[  6  29  24 -91  20  -4] --> 29
[-97  51  64  22  40 -65] --> 51
[ 88  37   6 -47 -15 -54] --> 37
[ 39  36 -68 -42  75 -86] --> 36
[  13 -109   80  -10   23    4] --> -109
[ -63  -24   24  -17 -102   -4] --> -24
---
((5550, 8154, 4442, 5147, 7175), (7754, 4810, 6007, 8900, 1369)) Out: 4442
(-21, -804, 102, 578, 840, -968, 467) Out: 102
((599, -134, -629, -664, -258), (-215, -595, -687, -958, -699)) Out: -629
(852, 128, 152, 805, 489, 496) Out: 152
(7, 4, 2, 1, 4, 9, 3) Out: 2
((13, -24, 1, 1, -29, 21, 4), (-17, 29, 3, 2, 18, -18, -13)) Out: 1
(-33, 1, -19, 32) Out: -19
((102, 53, 196, 28, 103), (56, 122, 88, 61, 226)) Out: 196
(3, 7, 2, 4, 8) Out: 2
((385, 253, 163, 598, 524), (100, 628, 520, 261, 440), (841, 670, 325, 329, 440)) Out: 163
---
[112 -60 -10 -32 -17]
-17

[[  6 -65  28  -1   5]
 [ 59  31 -37  92   9]
 [ 25 -39 -62  35  -3]]
6

[[ -22  -34  -46   19   36   23  -12]
 [  42  -40   30  -52   33   64 -100]
 [ -21    9   -8  -23   19    3  -40]]
-8

[  5  17 -20 109  -6]
5

[[-26 -20  26   0 -29]
 [-67   8 -15   0 -36]
 [-44 -64 112 -37  70]]
-20

[ 0 96 28 22 51]
28
---
[-93  37  -3 -17 -37] value -37, -93

[-70 -38  91  38 -57 -67] value -67, -70

[-81 -52 -13 -42] value -42, -81

[[ -6  32  12 -36  84  18]
 [-17  -2 -28 -49 -29   6]] value 18, -17

[ 89  37  -8  21  88 -41] value -41, 89

[ 88 -18 -58 -54 -21 -46] value -46, 88

[-46 103   3 -54] value -54, -46
---
Q: [-155.51  108.15   76.84   -3.79  -45.77   58.54   52.14]
A: 52.14
Q: [ -2.6   8.6  -7.9  -0.7 -19.5  12.9]
A: 12.9
Q: [ 75.6  67.8 160.1 -94.2]
A: -94.2
Q: [ 17.3 -10.1  -5.4  -9.6]
A: -9.6
Q: [ -60.83  -36.10 -140.68   -8.09  154.96]
A: 154.96
Q: [  51.801  169.412 -111.479   40.200]
A: 40.200
Q: [-0.9 -0.3  1.1 -1.3  1.4  2.0  1.2]
A: 1.2
Q: [ -61.9  104.1 -109.8   18.1]
A: 18.1
Q: [-0.018 -0.039 -0.118  0.028  0.135 -0.127  0.048]
A: 0.048
---
[[60 29 63  9 37]
 [79 45 55 38 34]
 [56 25 30 57 75]] ⇒ 55

[[ 14 161 107  99 224 201  85]
 [ 93 204 196 103 129  33 243]] ⇒ 107

[[7 7 5 8]
 [1 2 7 2]] ⇒ 5

[[688 380 679 885]
 [730 791 727 630]
 [265 600 262 222]] ⇒ 727

[[0 8 4 4 3 3]
 [4 5 8 7 8 5]] ⇒ 4

[[8488 1840 1416 9022 1797]
 [2982 5200 8618 9391 7948]] ⇒ 1416

[[-492  522 -587 -636 -447 -633 -619]
 [-731 -632 -762    4 -672 -663 -644]] ⇒ -587

[[287 655 148 772 287]
 [361 870 222 577 361]] ⇒ 148

[[8378 2423 7453 3702 3049 3379 4088]
 [3547 1123 6669 4062 2895 6438 4478]] ⇒ 7453

[[ 68  91 145  38 246 182]
 [111  16 187  11 151 140]
 [111  58 124  25  95 175]] ⇒ 187
---
[ 81  25  13 -74  31] out 81, -74
[-43  78  82   5] out 82, -43
[-84  56 -83 -91  61] out 61, -91
[50  0 38 89] out 89, 0
[ 65 -64 -99  71] out 71, -99
[ 13  66 -74 -52  90] out 90, -74
---
[[-20 -24 -32  39]
 [  0 -85  25  42]] result: 42, -85

[[ -3 -47  27 -72  76 -36]
 [ 26  23  -7 -92  33  -6]] result: 76, -92

[[ 15  11  17  16  22]
 [ 55  -7 -29 -98 -99]
 [-58 -10  -7  42  34]] result: 55, -99

[-21  23  69 -97 -24 -19 -11] result: 69, -97

[-13  94  24 -22 -55 -28] result: 94, -55

[-79  25  35 -84] result: 35, -84

[  97  -75 -104   10   19] result: 97, -104

[-100   10   -8  -51  -46   27  -45] result: 27, -100

[-79  -6  16  51   8] result: 51, -79
---
[[106.211, 226.937, -55.805, -134.383, -39.565],
 [91.974, -47.882, 39.647, -56.688, 74.567],
 [9.191, 18.093, -15.080, -22.374, -10.920]] ⇒ 106.211

[[-1.612, 15.419, 11.001, 15.649, 1.628],
 [6.609, 20.817, 13.550, -0.640, -17.629],
 [-10.156, -14.152, -7.889, 11.385, 22.431]] ⇒ -1.612

[[0.101, -33.865, 2.609, 30.269, -44.565, -2.565, -33.022],
 [-15.283, 29.487, 101.124, -14.524, -20.610, -183.752, 54.300],
 [201.358, -31.449, -34.761, -174.562, 100.685, 22.433, -31.631]] ⇒ 0.101

[[1.1, 1.5, 1.1, 1.5, 1.2, 0.4, 2.2],
 [1.5, 1.3, 1.0, 1.5, 1.3, -2.3, 1.3],
 [1.8, 1.4, 1.7, 1.6, 1.0, 2.3, 0.7]] ⇒ 1.1

[[-117.7, -1.2, -112.4, -71.2, -11.2, -95.2, 19.3],
 [-162.8, -16.9, -14.1, 28.0, 68.4, 5.1, 61.0],
 [172.4, 51.6, 39.4, 42.5, -14.9, 44.5, 14.1]] ⇒ -117.7

[[-1.9, -0.9, -1.0, -1.4, -1.7, -1.1, -1.0],
 [-0.7, -0.5, 0.6, -1.3, -1.7, -0.6, -2.1],
 [1.0, -0.3, 1.3, -0.7, -0.8, -0.2, -2.5]] ⇒ -1.9
---
[[  38  -35   59   40]
 [  77 -111    1   62]
 [  48  -43    7   32]]: 77, -111

[ 91  43  38  22  31 -39]: 91, -39

[  7 -42  18 -85 -90]: 18, -90

[[ 70  28  21  37   2  -4 -39]
 [-86  -5 -98   1  -2   2  53]]: 70, -98

[[ 71  42  28  84 -32  60  80]
 [-27   3   8  16  13 -42 -24]]: 84, -42

[-102    1    0    3  -71]: 3, -102

[[-16 102  -1 -16]
 [ -6 -17  10  56]
 [  6   2  43  -4]]: 102, -17
---
[-21 -67 -23 -56  91] ans = -23, 91

[62  3 63 85 98] ans = 63, 98

[-99 -87 -64 -22 -76] ans = -64, -22

[[ -8  18  10   6 -22]
 [-25  87  37  13 -78]
 [  8 -20  -7 -10  28]] ans = 37, 87

[ 27 -24 -18  35 -80] ans = -18, 35

[-84 -30 -11  -1  21] ans = -11, 21

[[ -39 -111  -43   35  -71    5   88]
 [ -60  -93  -65   -6   33  -48   13]
 [ -70   16    1   53   59  -40  -38]] ans = -6, 88

[[-42  60  48 -33  14 -32   1]
 [-19  69  61 -11  -5 -40   9]
 [ 89 -14   2  81 -71  -3  18]] ans = -11, 89
